Here are a small network's activations along a few directions, averaged over the inputs that share one value of a field.
Values that are neighbours, or in one group, have similar rows; names and order tell nothing.
In the rows, 500 means zero.
Strong random noise was added to every row along 14 fixed directions; ignore it. To show where, here is one row again and again, with new noise each time:
[342 449 646 444 518 401 619 448 530 546 627 528 710 518 452 558 401 506
 429 621 551 542 515 413 429 575 542 405 475]
[362 534 514 417 534 510 592 405 584 422 679 483 515 556 462 506 544 423
 581 433 662 505 335 601 627 267 363 458 551]
[424 486 249 720 540 548 469 433 377 605 416 439 474 493 459 591 470 410
 457 414 183 394 108 238 635 475 515 527 455]
[493 415 548 499 633 537 382 472 599 465 647 433 482 451 501 546 582 474
 493 514 472 497 409 482 530 385 509 543 520]
[463 672 465 402 344 573 619 603 590 623 554 546 561 622 406 367 539 587
 543 583 589 478 684 604 420 483 410 404 562]
[222 418 534 346 378 543 626 445 591 454 475 457 699 546 349 573 680 574
 315 614 610 688 440 596 702 446 582 489 429]
[463 509 522 581 408 528 623 367 728 454 737 481 359 430 473 306 428 381
 585 572 586 443 619 605 285 328 505 418 581]
[591 285 457 527 552 573 682 493 546 360 555 475 316 647 260 853 673 437
 490 452 470 585 575 310 579 535 276 416 599]
[565 467 567 498 455 447 524 537 426 580 378 525 372 431 544 515 547 627
 579 448 486 689 807 591 343 790 698 597 637]
[419 641 352 532 213 568 654 535 586 551 331 553 625 453 509 286 544 714
 419 556 473 516 614 662 418 475 597 500 445]
[514 532 496 291 523 534 629 617 265 619 632 526 656 791 554 673 646 593
 416 424 467 441 377 447 586 389 534 413 560]
[498 482 485 673 508 451 590 291 552 517 565 481 558 351 572 422 366 332
 438 580 533 467 395 540 431 498 572 521 461]
[339 388 460 842 376 429 538 483 432 502 503 542 356 470 582 330 431 480
 464 442 498 586 714 580 427 603 742 402 373]
[667 619 541 439 570 385 530 501 452 508 556 600 483 391 768 333 414 443
 595 378 700 428 526 658 394 387 457 532 529]
[416 660 489 527 490 538 461 630 471 585 521 530 590 626 436 529 460 745
 660 448 348 443 489 464 483 590 412 477 596]
[442 300 523 803 500 582 628 352 632 154 632 447 482 537 422 739 568 696
 514 431 361 541 458 554 539 443 471 489 537]


Field C:
c15: [174 596 469 668 313 493 466 492 419 547 490 491 525 569 522 280 375 595
 549 463 377 461 382 587 515 448 718 434 411]
c13: [362 538 486 716 562 531 296 501 573 619 650 431 390 510 458 355 499 509
 686 476 459 529 617 550 435 553 545 488 511]
c5: [250 490 573 695 432 480 373 411 584 286 590 441 229 411 461 399 263 636
 811 349 203 412 374 402 328 405 586 500 625]
c11: [541 689 512 279 574 492 604 443 566 751 616 514 730 574 456 467 467 425
 577 618 619 479 503 450 343 507 354 449 602]
c2: [685 464 513 635 478 383 607 444 449 332 254 579 440 352 616 554 417 599
 565 363 560 629 714 568 390 723 487 590 503]
c14: [658 632 386 575 433 631 472 492 581 498 373 460 381 507 377 453 538 467
 595 546 547 523 635 636 545 581 330 569 566]
c3: [504 504 505 562 541 450 458 396 377 659 456 469 667 492 605 493 423 412
 394 579 521 515 490 536 517 675 673 532 427]
c7: [511 492 404 447 469 438 547 554 411 503 257 563 704 483 570 615 447 712
 409 430 260 439 407 269 453 568 528 512 437]
c10: [420 391 510 437 455 503 704 355 486 273 546 488 613 555 581 630 592 596
 402 391 491 531 315 525 538 236 618 470 473]
c6: [382 394 554 405 643 495 357 583 558 503 479 469 615 560 408 658 613 681
 500 473 436 614 591 390 561 578 499 493 454]
c4: [505 568 407 730 470 454 386 548 312 554 326 557 416 521 557 404 365 402
 514 424 518 484 564 537 613 723 493 485 373]
c9: [606 452 372 425 435 426 615 569 400 466 415 590 258 425 656 355 564 323
 442 328 641 480 531 526 474 284 503 455 417]
c8: [593 443 437 564 538 413 538 459 461 639 338 523 464 365 438 523 388 339
 455 560 439 540 559 288 395 703 481 510 422]
c16: [753 432 559 367 453 551 508 494 578 383 417 479 499 285 612 521 543 640
 385 580 325 445 494 478 266 446 663 679 579]
c1: [309 660 399 480 434 434 517 440 628 629 495 541 582 413 475 226 356 385
 573 537 607 465 516 489 394 399 453 409 425]
c12: [289 457 624 384 553 393 446 354 602 471 579 455 464 411 394 490 283 344
 611 573 483 460 363 329 473 461 476 445 545]
C is arranged as a line.
Question: Name the neighbours of c7, in listed order.
Answer: c3, c12
Question: Name the neighbours of c9, in listed order.
Answer: c16
Question: Name the neighbours of c14, in listed order.
Answer: c2, c1
Question: Name the neighbours of c8, in listed order.
Answer: c15, c13
